Each row has a name. Each question is about the rows just above it.

Columns, left to right: P B S T W R
j626: [  1.2 -25.1 -72.6 -20.7  19.4  46.8]
j653: [-89.8 -29.1 -12.3   2.2  16.0  -2.7]
j247: [ 16.0  16.0 -21.4   1.7  16.0  26.8]
j121: [ 85.9  42.9  53.4  17.3 -33.0  -1.3]
j316: [-34.9 -51.4 -63.0  30.6  -8.7 -34.9]
Which value appears more than once in j316?	[-34.9]
Which column holds this, read top down? [-89.8  16.0  85.9 -34.9]	P
The value that j247 holds more than once:	[16.0]
Which column holds this, read top down? [ 16.0 -33.0  -8.7]	W
[-72.6 -12.3 -21.4] is in which column, read top down?	S

Columns, left to right: L H M C X G F V K
j753: [-20.8  61.6  42.3 -14.8 -13.1  -7.1  58.2  28.8  64.9]
j247: [ -7.7 -27.9  24.9 -35.1 -29.5 -37.7 -32.4  -4.4 -29.5]
j419: [ -7.7 -27.9  24.9 -35.1 -49.0 -79.1 -28.2 -68.4 -36.2]
Which column holds [-32.4 -28.2] top down?	F
The value that j247 holds more than once:	[-29.5]

Columns, left to right: N J Q E
j419: [ 71.9  64.7  67.7 -78.7]
j293: [-91.1  69.2  62.7 -64.5]
j653: [ 72.8 -73.5  59.1 -44.5]
j247: [-77.9  84.0  74.4 -48.5]
j316: [ 71.9 -80.5 -80.5 -80.5]
j581: [-77.9  83.8  74.4 -48.5]
j626: [-61.6  61.9 -66.5  11.4]
j825: [-76.5 -84.0  65.9  72.9]
j121: [-62.9  58.7  77.3 -61.2]
Which value appears more than once in j316?	[-80.5]
Whose row is [-76.5 -84.0  65.9  72.9]?	j825
[-48.5  11.4  72.9 -61.2] is in which column, read top down?	E

Columns, left to right: Telu zozef fovek zef netu Reg Miga zimug fune
j753: [ -4.3  25.3  -4.3   8.6  13.7 -77.7  -4.3  12.7  -8.2]
j626: [-34.2 -30.0  -0.3 -14.6  -6.3  -5.3   0.9  -5.7 -28.6]
j825: [-19.9 -48.3   5.9 -29.8  -5.7  72.1  -3.2 -19.9 -28.7]
j247: [ 18.9 -18.0  -3.0  14.5 -34.2  24.5  -0.4  -0.4  24.7]
j419: [ 19.7  30.9   2.5 -24.4  54.1  21.8  -2.5  -6.4 -21.3]
j293: [-55.4  -0.9   2.7   5.0  -3.2 -71.8   4.3   9.2 -17.2]
j556: [ -5.6  12.3   1.9 -29.7  46.2  10.1  -1.3   1.9 -36.3]
j121: [-40.5  25.3   3.7   8.6  13.7 -77.7   4.4  12.7  -8.2]
The value that j825 holds more than once:	[-19.9]
Repeated in j556:	[1.9]
Repeated in j753:	[-4.3]
[-34.2 -30.0  -0.3 -14.6  -6.3  -5.3   0.9  -5.7 -28.6] is in which row?	j626
Which column holds this, read top down? [ 25.3 -30.0]	zozef

Columns, left to right: fep Fite Rap gifif Lig vazu kuf veged mag vaka
j332: [ 64.7  40.5 -60.3 -10.6   8.4  78.6 -74.3 -49.0   5.2 -14.2]
j419: [-54.1   1.2  11.6 -35.5 -32.0 -35.5  61.0  70.3 -35.5 -13.5]
j653: [ 62.3  22.7 -50.2  -5.0  20.6  56.3 -75.8 -26.4  -2.4  -2.4]
[-35.5  -2.4] is in which column, read top down?	mag
[ 11.6 -50.2] is in which column, read top down?	Rap
The value that j653 holds more than once:	[-2.4]
The value that j419 holds more than once:	[-35.5]

Columns, left to right: dimef les Ziv Roga gasi Buluz fum Zuna Nel
j293: [ -1.1   5.3  19.8  -2.8  -9.8  30.2  -9.8  -9.8 -23.2]
j581: [ 27.2  10.0  42.8 -12.8 -12.8  98.3 -21.6  12.6 -56.7]
j653: [-56.2   3.3  31.5  16.5 -54.8 -54.8 -71.7 -90.9  -7.2]
[ -9.8 -21.6] is in which column, read top down?	fum
The value that j581 holds more than once:	[-12.8]
[42.8 31.5] is in which column, read top down?	Ziv
Which column holds this, read top down? [ -2.8 -12.8]	Roga
Repeated in j293:	[-9.8]
Repeated in j653:	[-54.8]

Columns, left to right: Z A D U Y
j332: [ 42.1 -56.7 -58.8 -31.8 -48.9]
j653: [-20.4  44.1  34.4   8.6  37.5]
j419: [-41.7  -2.2  -2.2  43.3  -2.2]
j626: [-6.5  8.0  8.0  1.0  8.0]
j293: [ 52.9 -65.1 -62.9 -37.1 -63.3]
j753: [-52.6  48.1  25.8  40.3  27.8]
j556: [-27.6  11.6  25.0  25.0 -17.3]
j825: [-81.3  50.0  40.7  57.2  28.5]
j247: [ 20.6  -9.6  10.4 -17.8 -11.6]
j581: [ 28.3   5.9 -23.8 -22.2   4.0]
The value that j556 holds more than once:	[25.0]
Which value appears more than once in j419?	[-2.2]
Repeated in j626:	[8.0]

Columns, left to right: digi Mal fub kuz
j293: [ 68.2 -28.6  30.5 -41.8]
j626: [-84.7  66.4 -53.2 -12.4]
j653: [ 44.0 -30.2  -9.5  -4.9]
j825: [-96.6  21.5 -21.7 -11.1]
j753: [ 68.7 -72.1  33.1 -73.6]
j581: [-72.1 -72.1 -21.8 -72.1]
j247: [-14.8  27.8   9.0  64.4]
j332: [-25.8  50.4  11.7  82.8]
j419: [-50.0 -33.4 -31.3 -50.0]
j316: [-46.2  36.5 -30.6 -10.0]
Repeated in j419:	[-50.0]
Which column holds this, read top down? [-53.2  -9.5 -21.7]	fub
Which column holds this, read top down? [ 66.4 -30.2  21.5 -72.1 -72.1  27.8]	Mal
The value that j581 holds more than once:	[-72.1]
[ 33.1 -21.8   9.0  11.7 -31.3] is in which column, read top down?	fub

